These are the activations of a small neural network, seen along a few directions. Each row is one input.
Each table varies a few parts of the input and shows all the possible inputs, shuffled.
A made-up example of a description, with smaller parts first: ring(8) and (point or line(11) or (values(3) and line(6))).
Shared parts are said once, and a part with two or three values counts as separate values.
In the rows, zero is written as 128.

Other details of the inputs vary at random and push rows far along two fixed directions, the same in every table; ignore that.

Rows:
row 1: [156 134  75 118 150 117 186 142 146 104 123 102 119]
row 2: [149 131  84 162 120 108 187 160 132 111 128 113 111]
row 3: [ 93 117 145 120 147 131 101  61 104 153 123 142 140]
row 4: [ 98 130 216 150 131 140  38 145 111 150 139 150 167]
row 5: [137 131 109 149 131 109 170 165 127 101 130 117 115]
row 6: [112 120 184  90 121 143  39 134 140 138 140 142 141]
row 7: [169 155 190 107 160 170 103 220 184 119 138  94 163]
row 8: [156 127  83 132 137 134 165 136 142 122 128 103 129]
row 9: [110 122 139 152 127 117 129 128 109 127 128 134 127]
row 10: [131 105 102 107 106 132 125 110 138 128 131 125 104]
row 11: [107 102  98 136 133 134 145  49 102 151 119 129 123]
row 12: [175 141 108 109 160 137 156 212 162  81 132  87 140]
row 13: [172 132 147  98 116 150  77 218 179 108 145 107 139]
row 14: [151 134  82 140 124 122 190 151 121  98 117 115 115]
row 15: [141 111 109 100 112 133 122 141 149 114 132 118 110]
row 16: [117 136 130 134 127 124 135 112 104 127 119 141 132]
row 17: [105 132  92 139 125 102 177  61  94 137 111 152 109]
row 18: [101 153 220 125 138 139  33 133 111 150 130 163 175]
row 19: [128 143 128 141 140 100 151 159 130 112 130 130 123]
row 20: [117 103  86 120  93 123 131  58 127 158 129 139  99]
row 21: [116 136 146 155 123 124 162 111 132 152 126 132 114]
row 22: [144 137  99 137 127 122 174 146 119 102 120 122 120]
row 23: [112 144 221 136 127 156  24 146 111 153 134 154 181]
row 24: [ 82 123 145 152 127 104 120  72  93 152 125 156 122]
row 25: [147 147 104 133 131 118 168 155 126 103 120 123 124]
row 26: [ 93 107 132 102 109 123  90  55 119 155 129 153 111]
row 27: [101 146 205 140 140 119  58 149 120 142 137 151 159]
row 28: [155 133  63 116 154 112 204 139 144  98 122 102 112]
row 29: [154 149 141 138 142 117 138 226 149  88 136 109 137]
row 30: [103 112 145 108 101 142 116  50 141 177 128 143 102]
row 31: [112 119 180 119 149 156  60 119 117 144 132 130 163]
row 32: [150 144 172 143 139 134  98 230 144 100 141 114 152]
row 33: [129 121 103 100 113 116 127 109 146 129 131 132 105]
row 34: [178 168 152 129 134 151 160 221 171 106 128 104 139]
row 35: [102  97 122 113  99 135  95  58 118 159 130 146 111]
row 36: [126 144 157 144 119 140  94 131 115 145 128 143 154]
row 37: [140 119 114 120 148 140 140 140 132 112 126 106 136]
row 38: [143 138 128 138 127 135 137 160 120 112 124 124 136]
row 39: [118 129 118 164 117 112 142 115 115 143 130 136 124]
row 40: [130 118  89  97 116 110 147 106 144 122 129 131  96]
row 41: [117 105  79 139 129 127 164  51 107 150 119 124 117]
row 42: [100  97 106 107 104 123 121  53 116 146 127 144  98]
row 43: [153 134  82 147 120 126 184 145 122 108 119 117 119]
row 44: [101 104 103 127 139 127 147  48  99 143 119 131 120]
Each input here is: line(4) and (point or line(10)).
The inputs of row 37 and row 9 match in every part but the line(4) part. If row 44 is changed in the same way as row 37 into row 9, which row does it become?
Answer: row 5
The inputs of row 36 and row 39 match in every part but the line(4) part. If row 25 is changed in the same way as row 36 into row 39, which row does it become?
Answer: row 24
Change only the line(4) part in row 30. List by row number the other rows that result.
Answer: row 7, row 21, row 34

Rows:
row 45: [143 119 159 148 157 157  88 177 106 106 133 109 170]
row 46: [131 116 174  99  93 148  50 179 165 129 150 122 122]
row 47: [ 93 126 175 104 153 152  49  94  92 137 129 155 175]
row 48: [106  89  67 117  96  95 146  93 118 113 131 127  76]
row 49: [101 134 169 150 162 130 110 119  99 144 133 129 160]
row 50: [171 163  98 114 136 132 184 167 171 102 126 107 114]
row 51: [109 125  92 146 116  87 180  98 101 120 113 150  98]
row 52: [135 147 174 100 164 142  71 162 128 104 131 129 175]
row 53: [157 154 111 133 125 119 191 160 155 122 116 114 117]
row 54: [108 120 115 124  72 125 120  75 111 146 130 156  96]
row 55: [ 87 127 156 161 146 103 131  81  95 152 128 146 137]
row 56: [ 86 114 185 102 144 118  51 107 126 149 138 153 130]
row 57: [150 133 168 161 112 153  60 184 142 149 148 124 167]
row 58: [131 139  94 113 128 131 181  75 126 146 121 127 113]
row 59: [146 101 138  92 156 154  71 165 137  99 133 101 151]
row 60: [176 152  76 116 118 118 210 173 165 102 126 116  87]
row 61: [152 137 133 150 167 134 147 187 131  95 130 100 158]
row 62: [122 119 140  98 138 145 120  94 150 158 134 114 126]
row 63: [143 142 105 115 127  99 157 167 135  87 132 138 109]
row 64: [161 146 132 113  97 132 130 189 161 104 137 130 115]
row 65: [134 152 197 129 113 140  84 184 149 136 129 144 144]
row 66: [114 114 114 170  78 124 151 102 113 148 133 134  99]
row 67: [114 138 123 118 117 117 157  62 127 155 122 149 111]
row 68: [ 95 142 170 110 145 108  90  96 109 136 130 160 145]
row 69: [133 116 119 104 133 104 131 167 155  99 139 122 105]
row 70: [133 106  64 118 135 129 161  75  89 106 114 126 118]
row 71: [189 136  42 147  98 121 186 181 153 110 122 102 114]
row 72: [122 127 106 168 114 118 195  92 122 156 125 134  93]
row 73: [112 131 133 121  99 121 136  80 125 150 128 162 103]
row 74: [172 131  94 152 138 160 192 180 148 112 129  88 138]
row 75: [104 137 149 140 112 125 131  85 115 168 114 156 113]
row 76: [ 91 130 133 167 153 110 147  74  97 143 123 137 130]
row 77: [109 115  86 113 151 102 164  77 134 122 123 118 101]
row 78: [149 154 130 109 144 109 133 193 142  91 134 133 123]
row 79: [101 106 146 111 105 127 109  79 144 161 135 146  98]
row 80: [162 150  68 128 156 108 216 178 132  87 115  95 122]
row 81: [105 106  96 176 117 107 114  85  85 148 132 143 135]
row 82: [101 111 112 169 100 103 136 115  91 124 133 138 108]
row 83: [109 123  98 169 135  94 189  99 100 132 125 138  99]
row 84: [168 110  72 114 104 132 126 154 172 127 141 103 112]
row 85: [122 126 126 121 119 118  56 124 107 128 138 152 153]
row 86: [159 121  90 129 144 137 151 162 108  88 112 105 139]
row 87: [128 129 160  89 168 134  86 163 149 117 141 108 152]
row 88: [123 123 108 134 124 154 154  86 112 149 110 128 137]
row 89: [118 145 126 141 127 129 160  85 128 152 110 133 119]
row 90: [139 137 116 116 114 104 131 172 131  86 134 139 115]
row 91: [149 149 172 123 141 160 103 164 144 131 119 116 165]
row 92: [104 113 137 107 123 123 129  62 145 167 130 133 107]
row 93: [173 144 123 116 106 144  82 187 157 122 142 126 148]
row 94: [138 144 154 132 120 112 103 208 131  92 128 134 137]
row 95: [ 95 110 124 106 144  98 129  73 126 139 130 135 114]
row 96: [ 84 125 202 159 133 116  70 122  99 148 138 162 147]
row 97: [ 85  94 135 113 111 105  89  83 116 135 134 151 106]
row 98: [104 128 207 152 141 166  71  93 114 173 130 136 172]
row 99: [144 149 172 145 147 155 126 170 144 144 138 107 157]
row 100: [145 141 118 128 158 126 147 160 122  98 114 111 151]
row 101: [142 130 163  99 129 139 100 169 176 136 141 120 116]
row 102: [159 133 171 121 131 178  79 174 130 126 121 113 166]
row 103: [147 107  79  97 157 136 151 154 146  92 129  94 130]
row 104: [110 135  94 140 137  87 188  90 104 126 110 137 112]
row 105: [166 143 102 137  93 121 178 193 156 103 121 117 104]
row 106: [ 99 105 176 108  95 137  62  98 143 160 140 148 115]
row 107: [102 120 142 168 102 122 151  80 115 166 129 150 108]
row 108: [177 112  54 100 135 153 198 158 176 102 127  78 108]
row 109: [137 127 112 164 119 103 162 181 125  96 134 122 114]
row 110: [141 102  84 163 119 154 182  78 102 143 119 109 117]
row 111: [120 139 176 130 109 122  56 197 116 105 133 140 146]
row 112: [133 138 150 121 159 149  97 179 117 105 120 121 174]
row 113: [166 151  63 107 156 109 209 169 139  79 126  99 118]
row 114: [156 152 153 151 137 133 160 188 162 128 135 107 136]
row 115: [102 114 136 170  89 123 143  82 111 161 129 149 106]
row 116: [177 106 113  95 134 171 118 169 166 109 133  86 130]
row 117: [136 111 142 104 131 128  30 176 146 119 149 122 156]
row 118: [112 123 135 111 125 161 110  64 111 157 122 145 144]
row 119: [103 136 153 164 133 137 141  74 120 168 124 134 129]
row 120: [111 132  97 142 129  91 177 101 101 127 111 145 101]
row 121: [156 139 122 136 127 119  80 207 129 103 132 124 161]
row 122: [109 136 132 133 127 136 150  67 109 169 112 135 130]
row 123: [ 96 105 165  98 160 136  63  83 120 140 130 131 154]
row 124: [ 92 141 144 140 149 111 123  82  99 139 112 146 137]
row 125: [141 139 165  99 146 150  97 158 183 132 138 107 134]
row 126: [114 132 165 138  81 137  81 134 120 146 126 147 126]
row 127: [ 94 116 107 124  92 102 112  83  89 122 129 160 103]
row 128: [147 112  78 116 116 153 162  72 111 130 116 123 114]
row 129: [130 163 175 106 164 128  82 172 141 103 133 133 159]
row 130: [115 130 144 113 130 149 113  58 117 156 120 143 141]
row 131: [127 105 110 106 134 145 141  69 145 149 124 112 118]
row 132: [113 109  79 162 148 128 185  88  89 124 120 119 131]
The inputs of row 117 and row 84 match in every part but one. If row 52 is changed in the same way as row 117 into row 84, which row does it become?
Answer: row 130
The inputs of row 110 and row 45 match in every part but one. If row 102 is changed in the same way as row 110 into row 45, which row does it become?
Answer: row 86
What do these inputs look like to the network?
Answer: values(2) and line(4) and (point or line(10))
Change only the line(4) part in row 73. List by row number the other rows that result.
Answer: row 65, row 79, row 107
Change only the line(10) part in row 111. List by row number the other rows that result.
Answer: row 51, row 80, row 86, row 94, row 100, row 104, row 112, row 120, row 124
Change only the values(2) part in row 105. List by row number the other rows that result.
Answer: row 94
Change only the values(2) part in row 67. List by row number the other rows that result.
Answer: row 68
